A small network was shown many inputs. Here are its activations along a few directions, one row for each input.
In each table, some parts of the input vary, and every possible input appears once, in random order.
A made-up example of a description, with smaller parts first: one of 8 places around a ring, together with either a single point or one of 9 places along a line or (one of 3 separate values, together with one of 4 places along a line).
Shared parts are said once, and a part with two or three values counts as separate values.
(in the rows, 128 means zero)

Other details of the inputs shift rows strongly along three fixed directions, in all tables alike. That doesn't count.

Table:
x1: [200 132 123 167  64 195 128 156 113 192 161 150 231]
x2: [ 86 121 141 179 137 131  87 105 155 219  70  96 158]
x3: [208 125  52  36  42 147 177 124  72 113 175 131  87]
x4: [145 131 104  58  69 113 191 144 116 123 105 126  47]
x5: [144 149 183 145 188  50 113  98 167  99 161 118 165]
x6: [166 175 116 110 164 108 105  62  88  21 142 148  77]
x7: [104 123 171 102 111  43 226 190 199 167 154 123  81]
x8: [218 139  88 101 132 200 115 103  75 119 176 129 187]
x9: [ 90  89 132 166 112 135 109 145 169 176  83  75 183]
x10: [ 70 157 167 178 161 149 140 110 161 167  76 101 162]
x11: [ 75 145 139  94  54 112 171 182 144 160 108 118  75]
x12: [ 73  92 161 174 130 157 129 140 163 173 110 122 178]
x13: [117 122 111 163 175 135  97  68 117 147 121 131 120]
x14: [ 91 138  86 116 214  85 104  51 134  91  86 150  25]
x15: [146 155 125 124 125 183 128  73  70  87 199 114 181]
x16: [ 89 118 141 208 157 107  84 151 165 178  63 143 178]
x17: [164 139 114 126 169 170 130  41  81  86 141 116 168]
x18: [207 106  73  94  71 125 147 156 100  52 183 160  95]
x19: [ 89 100 143 178 168 131  97 176 185 161  75 107 149]
x20: [ 92 120 139 135 132 157 116 106 110 120 156 134 161]
x21: [ 96 138 154 156 154 127  67 106 127  96 124 160 154]
x22: [186 131 159 101 142  89 131  62 107  97 216  60 200]
x23: [125 109 120 108 101  91 132 166 143  79 132 184  43]
x24: [140 158 155 142 115 201 118 147 109 147 163 111 217]
x25: [ 80  95  95 140 204  73  97  78 145  57 100 125  34]
x26: [ 79 159 129 107 181  71 103  57 123  69  73  96  30]
x27: [127 147 135 171 111 161 128 164 179 210  76 154 203]
x28: [143 137 131  84  61 145 224 244 160 185  91 157  73]
x29: [ 82 163 156 131  68 114 168 215 175 160 101 173  90]
x30: [ 78 121 144 125 132 128  79  91 110 119 123 107 146]
x31: [130 152 143  91  54 142 223 248 158 178 106 146  70]
x32: [226 148  90  65  55 148 194 150  84  74 167 176  96]
x33: [ 84 103  88 141 207  58  98  75 111  79 100 143  30]
x34: [215 134 162 102 155 115 141 110 104  97 233  93 207]
x35: [ 94  92 140 135 137 124  82  88 126 114 115  97 140]
x36: [171  99  86 127 123 139  90  69  55 109 160  91 182]
x37: [ 89 124 170 149 127 169 105 177 142 173 122 134 184]
x38: [ 97 131 122 150 193  99  86 131 152 153  78 147  49]
x39: [136  97 116  81 101 120 151 195 128  99 149 160  40]
x40: [168 107 118 162 125 175 112 164  99 174 144 114 224]
Each input here is: one of 4 places along a line, together with either a single point or one of 9 places around a ring.
- The inputs of x1 and x38 match in every part but the place on the line of 4. If x29 is changed in the same way as x1 into x38, which row does it become? => x24
- The inputs of x16 and x40 match in every part but the place on the line of 4. If x32 is changed in the same way as x16 into x40, which row does it become? => x28
- A walk changes only the place on the line of 4. It starts at x6 and steps to x31. List the rest of the walk in order. => x10, x26
- A walk changes only the place on the ring of 9. It starts at x9 and steps to x36. List the rest of the walk in order. => x2, x3, x4, x26, x11, x30, x35
- Change only the place on the line of 4 in x22. List by row number the other rows that result. => x5, x7, x34

Table:
x41: [117 130 140 102 128 138 132  64  94 103 163  90 140]
x42: [100 118 145 162  92 206 121 188 130 198 119 137 202]
x43: [ 88 142 127 190 197 119 100 116 169 153  55 158 109]
x44: [184  91  80 126 135 160  92  99  90 100 148 124 146]
x45: [137 150 108  72 119  97 199 141 138 129 106 121  42]
x46: [185 123 149 138 193  80 114 119 142  88 187 131 157]
x47: [130 147 121 147 151 163 100  94 100  81 143 162 134]
x48: [168 122 110 101 134 135 141  55  88 119 163  86 147]
x49: [ 45 163 174 141 185 115 124  99 167 136  65  97 117]
x50: [ 97 106 114  82  72  84 155 149 124 114 157 125  55]
x51: [166 129 168 128 177 101 103 113 120  52 218 132 170]
x52: [ 44  97 151 172 161  88  77 121 157 132  77 110 124]
x53: [118  92 143 158  47 211 137 210 145 200 126 123 225]
x54: [147  82 126 166  65 156 150 184 144 219 121 100 231]
x55: [146 109  77  96  98 132 158 187 116 148 121 171  47]
x56: [200 156 106 123 131 143 106  88  96  96 143 153 160]
x57: [ 46 179 183 165 194 106  87  99 167 125  54 115 105]
x58: [167 104  94 115 122 116 114  72  91 114 174  92 154]
x59: [115 158 131  93  75 105 158 185 146 109 109 188  50]
x60: [158 161 114  83  84 106 194 177 138 144 113 145  46]
- The inputs of x42 and x55 match in every part but one. If x50 is changed in the same way as x42 into x55, which row does it become? => x58
- What do these inputs look like to the network? => one of 2 separate values, together with either a single point or one of 9 places around a ring
- Change only the choice among 2 separate values in x59. List by row number the other rows that result. => x56
